Each row below holds a small network's activations on one input, seen along a few directions.
Each table varies a few parts of the input and shows all the possible inputs, shuffled.
Descriptions start from the smaller parts, as in this example, which fits no table here: one of 6 places along a line, together with either a single point or one of 11 places around a ring or (one of 3 separate values, together with one of 8 places around a ring).
Shared parts are said once, and a part with two or three values counts as separate values.
In the rows, 128 means zero.

Other details of the inputs vary at random and push rows far along two fixed directions, the same in every table; ignore that.

Rows:
row 1: [151 141 120 117 119 110 101 156 118 103  94 124 111]
row 2: [143 141 156 112 163  91 121 123 121 138 121 119 112]
row 3: [143 138 110 123 135 117 107 151 107  90  94 137 129]
row 4: [110 139 157 138  79 139  92  65 123 139 132 151 108]
row 5: [163 135 106 123 145 114 123 150 149 115  76 112 101]
row 6: [ 77 146 159 147 131 132 101  52 127 125 151 144 132]
row 7: [182 128 126 147 123 128 148 164 142 102 129 100 123]
row 8: [108 118 162 163  82 185 109  97 138 150 155 137 120]
row 9: [173 117 103 134 142 122 138 146 157 109 105 104 100]
row 10: [152 125 109 111 138 117 156 137  94 139 101 145 121]
row 11: [138 141 137 111 153  97 162 139 117 134 114 109  93]
row 12: [168 109 142 130 152 155 154 160 114 135 127 142 134]
row 13: [ 83 108 128 162  90 173 120  84 117 141 142 154 122]
row 14: [130 115 143 116 146 104 170 161 124 134 123 111  99]
row 15: [ 70 126 184 168  89 144 131 107 147 138 150 128 130]
row 16: [ 87 122  37  38 141 133  67 121 162 129 158  57 252]
row 17: [154 104 125 119 127 130 144 162 108 154 112 124 103]
row 18: [130 140 127 112 168 106 170 134 108 123 114 126 116]
row 19: [175 124 117 150 139 136 156 157 134  88 131 114 142]
row 20: [ 88 154 132 176 105 139  95 109 144 141 170 199 125]
row 21: [154 152 132 140 136  99 116 179 136 153 143 173 106]
row 22: [166 115  95 139 157 128 146 142 147  97 106 118 123]
row 23: [162 128 133 100 143 111 130 123 100 128 107 156 128]
row 24: [ 94 134 135 151  70 147 112  73 120 151 126 140 101]
row 25: [ 65 122 177 172 105 150 143  99 139 126 148 145 149]
row 26: [ 62 106  77  28 150 121 117 139 136 148 198  59 247]
Description of these inputs: one of 2 separate values, together with either a single point or (one of 3 separate values, together with one of 4 places along a line).
Question: Changing only the choice among 2 separate values turns row 1 into row 3. The same change can be made to row 9. Which row results?
Answer: row 22
Question: Change only the place on the line of 4 in row 14. List by row number the other rows that result.
Answer: row 2, row 11, row 15
Question: Change only the choice among 2 separate values in row 13. List by row number the other rows that result.
Answer: row 17

Rows:
row 27: [164 117 121 118 149 117 157 164 122 118 103 108 120]
row 28: [172 130 110 110 149 110 129 164 116 125 106 136 118]
row 29: [ 87 122 101 108 100 153  91 115 158 137 188  95 198]
row 30: [158 138 119 107 162  95 134 148 122 115  95 122 112]
row 31: [135 139 182 240  83 162 140  86 127 108  91 197  26]
row 32: [126 135 185 235  88 159 151  71 125 101  82 180  21]
row 33: [ 73 120 101 102 105 150 102  99 157 130 182  76 198]
row 34: [170 121 125 134 157 125 156 180 132 116 122 128 130]
row 35: [ 53 124 155  84 119 123 116 113 111 189 204 134 191]
row 36: [174 123 113 113 147 115 134 168 120 131 106 131 119]
row 37: [ 89 120  98 100  95 154  87 115 149 139 177  97 196]
row 38: [ 27 133 166 231  49 197 106  16 164 108 161 149 105]
row 39: [127 123 179  94 174  92 183 160  85 172 134 145 121]
row 40: [164 121 116 109 152 112 146 152 120 124  97 114 114]
row 41: [173 136 112 113 152 103 127 159 117 123 101 141 119]
row 42: [165 129 113 106 156 105 142 151 114 117  94 120 110]
row 43: [168 140 113 110 156  99 120 162 122 122 105 137 120]
row 44: [ 78 134  95  88 110 134  83  82 142 130 157  95 185]
Question: Describe the family of inputs behind these rows.
Answer: one of 2 separate values, together with either a single point or one of 8 places along a line

Rows:
row 45: [132 127  99  82 138 118 110 135 110 141 127 125 162]
row 46: [157 136 161 161 150 111 159 145 112 111  97 167  88]
row 47: [122 126 122  69 130 107 113 123 121 150 136  90 152]
row 48: [150 125  72 102 122 133 105 139 145 105 134  89 165]
row 49: [ 33 137 156 185  75 174 105  31 145 118 166 148 131]
row 50: [173 121 159 168 135 136 163 153 123 131 113 159  88]
row 51: [126 124 113  75 138 121 111 126 111 139 133 103 164]
row 52: [159 132 155 165 126 126 149 166 124 125 107 161  84]
row 53: [164 113 157 168 140 141 174 151 121 123 109 149  85]
row 54: [175 136 128 167 144 122 135 138 142  89  71 137  75]
row 55: [ 34 140 150 182  78 164 115  36 151 130 162 136 117]
row 56: [125 139 122  92 149 100 112 151 130 142 156 116 161]
row 57: [114 105 106  94 129 132 140 156 135 137 146  82 173]
row 58: [127 132  91  83 140 108 103 140 122 151 134 131 148]
Question: Describe the family of inputs behind these rows.
Answer: either one of 2 separate values or (one of 3 separate values, together with one of 4 places along a line)
Question: Change only the choice among 3 separate values in row 58. List by row number the other rows that result.
Answer: row 52, row 56
Question: Change only the choice among 3 separate values in row 53. List by row number the other rows that result.
Answer: row 49, row 51
